Each row below holds a small network's activations on one input, seen along a few directions.
Each table varies a few parts of the input and shows all the possible inputs, shuffled.
Descriptions start from the smaller parts, as in this example, which fits no table here: ring(8) and (point or ring(11) or (values(2) and line(6))).
Shared parts are said once, and a part with two or three values counts as separate values.
In the rows, zero is written as 128.

Other details of the inputs vary at random and push rows far along two fixed directions, the same in every table; ignore that.

A family of inputs:
x1: [143 144 130 133 126 125 137 126 132 132 113 143 144 123]
x2: [139 141 133 136 129 118 137 121 120 132 111 139 142 128]
x3: [118 151 114 162 134 109 113 131 116 128 121  96 158 115]
x4: [117 140 121 148 133 115 121 130 123 126 127 115 148 116]
x5: [100 146 123 147 138 116 149 136 132 123 109 112 147 144]
x6: [136 116 136 111 121 133 132 124 140 121 133 154 119 117]
x7: [126 140 119 152 129 122 117 128 118 138 118 103 145 121]
x8: [129 149 122 148 132 116 129 128 129 130 106 115 158 120]
x9: [140 120 136 113 123 129 131 124 132 122 137 157 119 120]
x10: [158  98 139  87 117 154 113 124 132 130 148 141  89 132]
x11: [139 144 134 138 125 123 153 121 135 138  91 152 152 124]
x12: [102 121 119 137 132 135 119 138 116 132 147  94 110 147]
x13: [100 115 115 134 129 141 120 140 117 132 149  89  98 154]
x14: [100 112 119 131 130 140 113 138 121 130 148  89 103 144]
x15: [134 155 135 149 133 105 157 117 126 132  82 148 167 125]
x16: [136 104 119 115 123 145  91 131 119 132 173 113  99 117]
x17: [135 130 126 125 129 122 107 127 124 120 139 116 131 117]
x18: [112 103 130 110 126 146 139 135 135 127 133 118  94 156]
x19: [122 119 134 106 131 135 143 132 136 120 132 136 110 151]
x20: [108 157 134 141 142 105 170 129 138 118  89 141 162 146]
x21: [145 110 129 104 120 147 100 130 135 126 154 124 106 117]
x22: [124 144 133 146 132 111 147 121 126 131 102 143 154 122]
x23: [140 148 132 135 126 122 151 124 142 131  94 150 156 121]
x24: [175  97 168  62 117 148 177 107 162 128 101 226 106 134]
x25: [ 95 140 111 152 136 123 131 141 118 127 131  89 129 150]
x26: [142 108 123 109 123 140  87 130 117 124 168 106  99 121]
x27: [113 139 117 160 132 117 109 131 106 136 140 102 139 120]
x28: [136 111 133 106 123 134 115 125 134 118 151 144 111 114]
x29: [147  96 143  92 115 148 126 122 133 127 150 164  90 125]
x30: [127 145 113 153 131 119 103 133 113 132 135  93 143 120]
x31: [144 116 128 108 125 137 103 128 131 122 146 117 116 120]
x32: [152 140 163 108 125 114 203 106 155 124  62 227 156 129]
x33: [ 91 142 114 154 136 121 140 141 128 125 116  92 137 148]
x34: [114 150 113 166 135 110 114 131 116 133 130 106 160 109]
x35: [139 113 130 113 124 139 122 126 136 130 139 140 118 118]
x36: [ 95 140 117 147 137 119 137 140 127 121 123  97 136 147]
x37: [133 140 134 131 132 114 138 124 127 124 120 147 145 123]
x38: [128 144 117 155 126 126 121 129 116 142 123 113 142 122]
x39: [146  95 141  83 123 144 108 126 138 115 162 145  95 120]
x40: [138  99 125 112 119 151  99 128 119 138 167 123  91 122]
Each input here is: ring(5) and (values(2) or ring(6)).
Question: The inputs of x29 and x6 match in every part but the ring(5) part. If x13 is changed in the same way as x29 into x6, which row does it become?
Answer: x33
Question: The inputs of x17 and x3 match in every part but the ring(5) part. If x39 is changed in the same way as x17 into x3, which row does it become?
Answer: x4
Question: Which other rows agree with x24 in the ring(5) part? List them by row number.
Answer: x7, x11, x14, x15, x18, x22, x32
Question: Which other rows agree with x16 in the ring(5) part? List them by row number.
Answer: x1, x9, x19, x25, x26, x30, x37
